These are the activations of a small neural network, seen along a few directions. Each row is one input.
Each table varies a few parts of the input and shows all the possible inputs, shuffled.
Descriptions start from the smaller parts, as in this example, which fits no table here: one of 5 places around a ring, together with either a single point or one of 9 places along a line or (one of 3 separate values, together with one of 6 places along a line).
Shared parts are said once, and a part with two or three values counts as separate values.
(in the rows, 128 means zero)

Other details of the inputs shift rows strongly along two fixed directions, in all tables alike. That doesn't count.

Rows:
row 1: [133 123 136 164 103 141  99 117 140 145 182 102 124]
row 2: [127 144 108  66 156 145 172 139 160  99  78 125 138]
row 3: [112 139 112  72 164 133 171 152 144 104  87 122 150]
row 4: [139 127 129 166 109 150  97 119 145 141 179 110 122]
row 5: [103 125 117  86 160 122 173  93 109 125 118 132 171]
row 6: [137 149 144 151 114 104 113 110 126 169 170 119 123]
row 7: [ 98 239 111 116 168 160 170 149 181 179 211  53 132]
row 8: [ 87 133 109  89 151 156 167 119  94 106 104 124 146]
row 9: [ 86 132 109  89 165 128 171 117  87 113 113 123 146]
row 10: [143 151 141 127 118 105 111 159 142 152 163 116 103]
row 11: [127  84 134 123 120 110 132 130  96  98  54 158 114]
row 12: [134 129 133 156 116 136  88 122 134 137 185 110 130]
row 13: [103 144 109  94 162 150 171 111 127 100  78 128 134]
row 14: [143 155 137 159 114 135 100 125 129 158 166 133 129]
row 15: [128 125 140 150 116 104 101 107 131 144 190  98 124]
row 16: [154 161 138 150 107 126 118 167 171 155 129 107  94]
row 17: [196   9 154 116  74  66  51 188  74  63  47 233  98]
row 18: [133 162 126 174 112 153 105 147 117 144 152 125  96]
row 19: [104 129 120  99 163 133 175 103 130 121  95 135 171]
row 20: [105 124 119  86 146 151 170  95 115 120 111 134 171]
row 21: [123  80 136 111 120  86 117 128  66 107  95 160 115]
row 22: [ 94 103 113  99 164 134 163 100 137 102 116 112 170]
row 23: [150 154 136 170 108 149 109 123 139 160 159 133 121]
row 24: [127  52 130 108 129  92 118 105  94  90 116 148 148]
row 25: [107 107 107  92 158 145 164  86 156 100 105 118 156]
row 26: [177  88 149 144  77 104  76 183 118 118 108 167  90]
row 27: [184  88 153 175  89 100  87 125 136 132  89 180  99]
row 28: [156 161 128 144 108 146 106 175 154 138 151 125 100]
row 29: [144 153 145 179 109 127 123 117 161 173 140 118 115]
row 30: [132 126 136 176 109 127 112 113 167 153 160  97 115]
row 31: [ 88 139 111 101 167 139 171 125 108 106  88 124 146]
row 32: [126 162 127 163 119 139  97 149 108 143 159 126 104]
Each input here is: one of 4 places along a line, together with one of 8 places along a line.
Changing only the place on the line of 4 turns row 5 into row 7. The same change can be made to row 6. Which row results? -> row 10
Change only the place on the line of 8 in row 9. List by row number the other rows that result. -> row 8, row 11, row 13, row 18, row 21, row 31, row 32
A walk changes only the place on the line of 4. It starts at row 22 and steps to row 19. List the rest of the walk in order. -> row 31, row 3
Change only the place on the line of 4 in row 14. List by row number the other rows that result. -> row 12, row 17, row 32
